Each row below holds a small network's activations on one input, seen along a few directions.
Each table varies a few parts of the input and shows all the possible inputs, shuffled.
Descriptions start from the smaller parts, as in this example, which fits no table here: one of 8 places around a ring, together with either a single point or one of 11 places around a ring or (one of 3 separate values, together with one of 6 places along a line).
Shared parts are said once, and a part with two or three values counts as separate values.

Other details of the inputs shift rows strongly along three fixed directions, in all tables alike. That doesn't count.

A family of inputs:
x1: [ 12   0  10  11  -5 -10 -11  15  18  12   2   5  23  -8]
x2: [ -5  -5  -1   3  -1   4  -6 -16  -6 -13   2   1 -16  -2]
x3: [ -7  14  14  16 -15  11 -14   8  -7  18  26  -2  -9 -17]
x4: [ -2  -1  23  13 -14  -1 -32 -12  -2  -1  21  -2  -5 -18]
x5: [ -3  -6 -11 -16   6  -2   7 -14 -21   1 -13  -8 -12  11]
x6: [-12  -1  19  -6  -1   3  11  19  -6  12  27  -7   0 -21]
x7: [ 15  -6 -16  -1  17  -1  16  11  20   1 -22   9  18  14]
x8: [ -9  10  22   5 -12   0 -11   5  -7   8  26   0   0 -19]
x9: [ 18  -9 -30  -5  19  -5  14   3  18  -3 -38   4  15  24]
x10: [ -4   3   3  -2 -13  -6 -16 -15 -14  -2  -1  -3 -12   1]
x11: [-24  -3   5 -24  16   8  32  18 -22  14  14  -7  -6  -9]
x12: [-10  -7  -9 -10   4   4  15 -13 -18 -12  -2  -3 -21   4]
x13: [  7  -2  -7  -1 -12  -4 -31 -43 -17 -13 -18  -3 -19  15]
x14: [-10   2  19  11  -6   9  -8   5   4  -6  28   1  -8 -19]
x15: [ -5  -3 -13 -13   2  -6   6 -13 -25  -1 -16  -7 -13  11]
x16: [  9  -6 -16  -2  16  -1   9  14  21   0 -21   2  15  12]
x17: [-21  -2   2 -16   8   9  40  17 -17   1  16  -6 -10  -8]
x18: [  6  -4 -12 -17  22  -5  33  23   7  20 -18   2  28  10]
x19: [-11   7  19   6  -8   9  -3   6   1  -5  33   1  -8 -19]
x20: [  9   0  -6   1  -6  -2 -28 -47 -20 -12 -16   3 -15  15]
x21: [ -1  -4  -8 -14   9   0  10 -14 -18   2 -13  -1  -7   8]
x22: [-13   0  -4 -17   8   4   6 -17 -25   1  -2  -3 -13   6]
x23: [ -8   4   2  -1  -4   6   5 -11 -11 -12  11   0 -14  -2]
x24: [10  2  3 15 -4 -5 -5 22 28  0  3  3 17 -6]
x25: [-19   5  16  -3  -9   8  16  24   0  -2  32  -8  -8 -19]
x26: [ 25   0   4  32 -14  -9 -34  -9  29 -11  -7  12  14   0]
x27: [ -6  -4   3  -5  -1   1 -10 -12 -16  -2   2  -8 -12   0]
x28: [-14   2 -18 -19  14   3  34   5 -16  -4  -9   2  -8   9]
x29: [  2   3  -5  -5  -5  -3 -12 -35 -20  -6 -12   0  -9  11]
x30: [ -2  -1   3  -4  -7  -4  -6 -12 -16  -1   0  -9  -9   1]
x31: [ 7  2  4 11  0  1 -9 20 33  0  5  5 15 -3]
x32: [ 21  -3 -23  -5   5 -12  -7 -16   9   3 -42   3  17  28]
x33: [ 11   0   4   3   3  -5 -12  19  26  13  -2   2  24  -1]
x34: [ 5 -1  2  4  7 -2 20 32 26  7  5  2 23 -7]
x35: [ -6   4  19  12 -19   7 -19  -3   3 -13  28  -3 -17 -14]
x36: [-18   3  16  -2  -5   7  20  26  -2  -1  31 -11  -8 -20]
x37: [ 16   4   2  20 -11  -6 -21   9  31  -5  -4   8  16   1]
x38: [  5   8 -18  19 -11   9 -21 -37 -16 -10 -18   5 -30  16]
x39: [-14  -1 -19 -22  23   8  34   4 -12  -3 -12   1  -7   9]
x40: [ 22   2   8  21  -7 -11 -27   2  22   8  -5  10  25  -1]
x41: [ -1  -2 -14 -11  21  -1  42  34  12  11 -12   7  18   6]
x42: [ 23  -2   8  19  -9 -11 -27  -3  25   6  -6   5  27   0]
Description of these inputs: one of 2 separate values, together with either a single point or (one of 4 places along a line, together with one of 5 places along a line).
Changing only the choice among 2 separate values turns x11 into x14. The same change can be made to x32. Which row results?
Answer: x25
Changing only the choice among 2 separate values turns x16 into x27. The same change can be made to x24. Which row results?
Answer: x15
A walk changes only the place on the line of 4. It starts at x11 and steps to x21. List the rest of the walk in order.
Answer: x18, x40
A walk changes only the place on the line of 5. It starts at x35 and steps to x9. List the rest of the walk in order.
Answer: x12, x7, x19

A family of inputs:
x43: [-10   7   9   0  -1   9  17  16   0   9  20   8  -2 -11]
x44: [  9   5 -13   7   8  -3   5   1   4   0 -13  11  11   6]
x45: [  8  -7  20  25 -29  -9 -53 -40   1 -26   7   1 -21  -8]
x46: [-29  -2  13  -3  -7   9  20  13 -21  -7  33  -9 -33 -22]
x47: [12  8  4 11 -3  3  2 10 16  7  5 10 16 -2]
x48: [  3  -3  -8 -13  10  -4   5   0   4  -5 -12  -4  11  12]
x49: [ 4 -4 -6  3 -1  4  8 -3  1 -9 -6 -2 -8  7]
x50: [  5   5 -12  -1   9   4   5   5  11  -5 -12   1   9  12]
x51: [-12   2 -12  -6   5   6   7  -1  -7  -7  -2   2 -16   5]
x52: [  6 -11  -6  -3   7 -10   7   7   8  -7 -15  -3  11   4]
x53: [ -1  -4 -17  -1  15   6   8   1  -2  10 -16   6   2  10]
x54: [  5  -1  -5  -9  10  -7  12  -4  -4   0 -13   2  14  10]
x55: [  5  -1  -9   1  11   7   3   1   7  13 -12   7   6   6]
x56: [  1  -5   3  -1  -5   0 -25 -36 -14  -1  -3   1 -14   3]
x57: [  3   3 -14   1   8   2   2   5   8  -7 -15   5   5  11]
x58: [ -7  -3  -9 -15  10  -5   5  -6  -9  -8 -10  -3  -4   9]
x59: [  7  -1 -14  -1  -9 -12   6  15   5   9 -20 -10   3  11]
x60: [ 8  1  9 -1  0 -4  5  9 14  8  4  5 22 -3]
x61: [ -1   5 -11  -5   3   8   6  -5   0  -7  -6   0  -7  11]
x62: [  0 -10   0  -7  -2  -5   2 -16 -15 -16  -4 -10 -12   5]
x63: [10  1 -9  3  9  9  1 -1  6 11 -8  2  8  6]
x64: [-13   4  27  -6  -9   6   1  23   6   2  39  -9   4 -24]
x65: [ -4  -7   1  -9   5   0  -9 -18 -21   0  -7  -1 -11   2]
x66: [-17  -2  10 -15   4   0   9  15  -3  -1  13  -4  -3  -8]
x67: [  2   1  24   5  -5   3 -16   4   6  11  25  -4   9 -17]
x68: [  6   3 -10   6   4   0   4   1   6   2 -11  14   6   4]
x69: [-23  12   3 -16 -14  -1  22   9 -38  14  13 -12 -25  -6]
x70: [  2  -3 -11   6   3  -2   6  -2  -1 -11  -9   0  -9   4]
x71: [  3  -3  -5  -7   8  -8   7   1   4   4 -13   9  14   3]
x72: [ -6  -7  15  -7  -3  -1  14  17   5   0  20  -9   1 -14]
x73: [  8  -5 -11   5   6   0  12   4   8  -8 -14  -2   4   8]
x74: [ 6  3  0 13  9  4 -5 14 11 12  2  6 13 -4]
x75: [ 8 10  2 12  2  2  5 12 15  5  4  8 17 -1]
x76: [ -7  -3  -4 -16   0   1  -3 -19 -11 -11  -6  -3 -14   5]
x77: [ 10   1  18  31 -24   1 -31  -5  23 -10  21   4  -6 -14]
x78: [10 -2 10  4  6  0 -7  8 10 12  3 -1 23 -3]
x79: [  6  -1  19  10   1  -3 -18  15  13  12  15   0  21 -18]
x80: [-24   0  10 -21  -2   4  22  -4 -28   1  19  -4 -16 -12]
x81: [  7  11  12  18 -18  -4 -21  24  13  26  13  -7  14 -12]
x82: [  6   2 -10   3  15   6   9   5   4  12  -9   1  11   7]
x83: [ -7   8 -13  -9 -15  -4  -6  -8 -21   1 -10 -12 -21  12]
x84: [  8   1   3   7  -1 -12 -14 -11   0  -5  -5   6  10   0]
x85: [ 12 -10   5  14 -21 -11 -41 -46   0 -22  -8   1 -19   6]
x86: [-18   4  -7 -12   1  11  13  -8 -16  -9   3  -3 -25   2]
Changing only one part turns x48 into x78. The same change can be made to x58. Which row results?
Answer: x79
What do these inputs look like to the network?
Answer: one of 4 places along a line, together with either a single point or (one of 2 separate values, together with one of 5 places around a ring)

A family of inputs:
x87: [ 21   5   7  21   1  -1 -20  21  46   5   5  12  36  -4]
x88: [-4  3  7 -1 -6 -4 -8 -3 -8 -2  2 -1 -3 -3]
x89: [-2 -4  6  2 -5 -3 -9 -6 -7  2  4 -2 -8 -3]
x90: [-11  -2  -3 -15  19   9  41  32   0  11  10   0   7  -8]
x91: [  5   2   9  13 -10  -3  -9  -2   7  -7  12   2   0 -10]
x92: [-4 -2  4  0  3  0 -1 -4 -8  4  4  3 -3 -5]
x93: [-6  0  8 -5 -6  2 -7 -4 -8  1  6 -7 -8 -1]
x94: [ -4   5  12  -4  -6  -1   7   8  -2   6  16  -4   3 -11]
x95: [ -1  -1   6   2  -3   4  -6 -11 -11   1   5   1  -5  -5]
x96: [ 0  2  5  1 -7  1  2 -2 -4 -9  8 -1 -7 -2]
x97: [  1  11  -5  15 -11   5  -9  -3  -3  -1   2   2 -13   1]
x98: [ -3   3   4   1  -9   0  -7  -6   0 -11   6   0  -5  -2]
x99: [-2 -2  3  8  1  2 -5 -6  0 -5  5  5 -6 -4]
x100: [  3   2  16  17 -11  -3 -25   7  21  -4  18   1   3  -9]
x101: [ 0  0  4 -2  1 -3 11 15 -2  7  9 -2 11 -8]
x102: [-4 -5  2  4 -2  0 -1  1  2 -4  4 -2 -7 -4]
x103: [  9  -5 -24  -6  13   1   6 -27  -4 -10 -33   4  -3  27]
x104: [  0   1  -8  -7  -3  -6  -6 -20  -8  -5 -14  -1  -2  11]
x105: [ 33  -4 -15  12   9 -13 -22  12  44  11 -35   8  44  15]
x106: [-2  2  9  0 -2  4 -5 -9 -8  2  9 -1 -4 -1]
x107: [-5 -4  6  3 -3  3  3  0  0 -4  6 -5 -8 -4]
x108: [-10   4   3 -17  15   6  28  36   7  20  14  -1  18 -10]
x109: [  4  -3  -5  -8   0   0  -1 -16  -9   0 -12  -6  -8   9]
x110: [  6  -5 -26  -8  17  -1   2 -22  -5 -10 -38   6  -4  24]
x111: [ -3  -8 -20 -23  23  -1  41  22  -3  17 -16  -7  13   8]
x112: [ -4  -1   2  -3  -6   4  -5  -4   0  -7   6  -3 -11  -1]
x113: [-4  2  5 -1  1  1 -8 -2 -3  3  4  2 -1 -5]
x114: [-2 -1  7  3 -7 -5 -7 -4 -9 -1  3  0 -2 -4]
x115: [-10  -3  -3 -13   8   7  24   9  -9  -1   2 -10  -8   4]
x116: [ -5   3   3  -1  -5  -2  -4  -3  -4 -10   4   2 -10  -5]
x117: [-4 -2  2  5 -4 -3  1 -3 -3 -8  1  1 -4 -2]
x118: [  6   7 -19   4  -3   1  -2  -8  -9   8 -17   2  -5  13]
What do these inputs look like to the network?
Answer: one of 2 separate values, together with either a single point or (one of 3 separate values, together with one of 5 places around a ring)
Changing only the choice among 2 separate values turns x101 into x91. The same change can be made to x106. Which row results?
Answer: x103
Which other rows does x88 become when the choice among 2 separate values takes its other values? List them by row number.
Answer: x116
Which other rows does x93 become when the place on the ring of 5 takes its other values? List them by row number.
Answer: x89, x105, x109, x111
